A small network was shown many inputs. Here are its activations along a few directions, one row for each input.
Each table varies a few parts of the input and shows all the possible inputs, shuffled.
Descriptions start from the smaller parts, as in this example, which fits no table here: one of 3 separate values, together with either a single point or one of 11 places along a line or (one of 6 places along a line, together with one of 8 places around a ring).
Shared parts are said once, and a part with two or three values counts as separate values.
(in the rows, 128 means zero)

A family of inputs:
R1: [114  25  78  98 128 135 216 178 169 164 175 206 229]
R2: [128 190 182  75 124 170  54 148 105  92 104  63 161]
R3: [181  76 173 121 196  37 193 142 234  93 124 202  70]
R4: [199  69 168 140 169  43 166 160 230  76 147 209  82]
R5: [109 182  65 220 132 181 122  63  59 216 110 123  50]
R6: [103 204 181  79 102 171  49 113 107 111 101  47 184]
R7: [172  37 212 116 107  56 183 180 250  68 187 152  49]
R8: [196  73 167 143 139  47 171 184 252  72 164 186  80]
R9: [111 186  82 180 100 149 123  70  45 173  99 118  71]
R10: [ 88   7  61  93 149 120 188 201 179 167 157 213 221]
R11: [109 173  82 181  85 195  56  38  67 195  92  66  85]
R12: [106 168  97 136  54 178  50  38  67 173  75  54 120]
R13: [100 191 154 113  70 175  51  70  82 149  70  39 156]
R14: [104 191 108 154 119 134 123  94  41 114 110  97 111]
R15: [122 183 142 123 183 140 120 166  58  53 138 106 134]
R16: [128  18  68  89 159 112 205 192 172 186 171 182 224]
R17: [106 203 154 116 159 132 107 137  60  75 151 115 149]
What is each input in this table made of? -> either one of 3 separate values or one of 4 places along a line or (one of 2 separate values, together with one of 5 places along a line)
Which other rows belong to the same alternative as R1? List them by row number. -> R10, R16
A walk changes only the place on the line of 5. It starts at R5 and steps to R9. List the rest of the walk in order. -> R14, R17, R15

A family of inputs:
R18: [121  56  84 139 126 105 140 174 178 169 146 169 139]
R19: [144 183 129 176 101 151 116  92  86 150 109  85  56]
R20: [136 192 143 195 116  92  83  38 100 130  77 110   5]
R21: [103  44  82 120 143 116 183 142 130 147 138 165 125]
R22: [ 97 162 114  65 115 164  62  97  84 142  61  81 236]
R23: [117 107  70 140 146 101 207 134 101 136 150 197 164]
R24: [170  63 123 133 126 133 168 114 226 182 139 177 131]
R25: [123 163 107 152 102 201  91 118  69 127 155  84 130]
R26: [183 161 202 112 223  90 126 184 175  48 137 154 113]
R27: [146 101 225  73  91  66 134 179 189  23 160 108 124]
R28: [ 68 176 130 101 119 188  98 135  70 155 135  80 184]
What is each input in this table made of? -> either one of 2 separate values or one of 4 places along a line or one of 5 places along a line
A walk changes only the place on the line of 5. It starts at R22 and steps to R28. List the rest of the walk in order. -> R25, R19, R20
